A small network was trained on made-up records. Each row is its average activation on records with the value named, seen along a few directions.
Values that are neighbours, or in one group, have similar rows; names and order tell nothing.
(in the rows, 500 means zero)
Random noise pushes rows far along 9 fixed directions. That doesn't count. These rows show it; they differ only by the noise:
[548 618 613 641 440 588 703 559 505 505 412 279 550 630 358 365 437 322
 620 387]
[529 710 546 584 752 403 545 369 467 182 298 392 530 547 460 682 634 736
 152 361]
[563 496 370 617 363 806 627 520 647 300 683 410 550 478 510 298 625 372
 593 351]
[546 425 557 677 543 668 424 487 936 394 761 666 480 364 714 734 459 562
  99 510]
[434 240 526 411 363 423 417 327 440 677 487 885 493 559 531 612 391 485
 658 534]
[396 499 557 541 628 496 399 512 449 777 540 731 335 244 485 633 367 485
 435 518]
[448 460 466 650 617 596 642 411 422 332 881 588 705 356 639 647 687 533
  65 391]
[588 448 342 551 491 497 617 517 371 302 432 501 563 442 496 483 537 571
 527 394]
[566 295 462 568 427 466 499 509 666 580 186 832 366 491 577 793 399 593
 503 459]
[369 530 467 365 518 424 573 137  95 281 556 498 723 713 390 379 798 532
 558 356]
[612 530 350 513 624 459 334 604 695 278 449 286 433 326 599 457 585 611
 407 609]


Zavep, 9 values:
j7: [427 376 398 455 397 527 741 576 241 657 454 719 578 557 503 672 624 500
 479 443]
j3: [682 437 414 675 511 433 663 791 603 432 274 328 510 389 572 563 445 495
 447 497]
j5: [743 434 410 550 382 577 488 610 699 299 567 524 499 445 530 517 338 565
 426 487]
j6: [473 600 530 502 510 429 755 438 264 400 296 321 701 757 359 591 801 475
 279 306]
j1: [417 575 273 390 423 626 523 544 326 496 627 330 529 489 508 164 724 428
 822 512]
j9: [620 362 443 629 530 412 640 655 527 437 485 474 587 404 717 654 424 576
 312 563]
j2: [419 710 566 443 580 592 357 628 819 670 213 464 203 512 512 598 596 576
 539 534]
j4: [542 576 535 566 447 594 544 457 599 358 446 562 433 632 495 462 379 592
 577 392]
j8: [405 701 679 271 793 125 321 539 269 621 528 204 547 535 416 541 519 607
 230 758]
The values of Zavep form a ring.
- Name the neighbours of j6, in listed order. => j5, j8
- Name the neighbours of j2, in listed order. => j7, j1

Tam, 11 values:
f8: [546 587 528 582 472 505 822 493 371 279 257 513 644 755 452 626 529 652
 429 273]
f4: [575 606 594 488 484 502 416 442 554 373 536 619 427 538 485 481 121 720
 607 493]
f11: [419 897 747 498 652 631 405 496 398 631 774 400 381 363 203 331 167 444
 413 453]
f5: [606 447 513 524 567 384 467 511 420 470 548 622 530 329 475 632 312 573
 370 486]
f10: [636 591 571 542 620 412 461 780 634 478 515 350 459 362 521 579 172 611
 327 664]
f1: [366 549 600 572 672 332 546 518 411 782 317 440 471 537 548 634 638 434
 431 580]
f2: [531 468 275 246 535 450 125 328 533 271 334 556 262 354 463 301 554 680
 805 568]
f6: [495 550 618 620 374 605 700 469 381 565 506 418 553 649 364 280 345 279
 805 371]
f7: [543 431 492 670 421 614 587 590 710 531 497 420 507 473 557 486 566 345
 527 442]
f3: [528 515 560 278 573 193 369 333 374 289 286 534 548 731 491 658 449 818
 343 581]
f9: [355 772 754 487 668 493 391 359 603 600 540 216 504 637 361 489 757 347
 236 531]
The values of Tam form a ring.
- Name the neighbours of f6, in listed order. => f1, f7
- Name the neighbours of f5, in listed order. => f2, f9
- Name the neighbours of f3, in listed order. => f11, f10
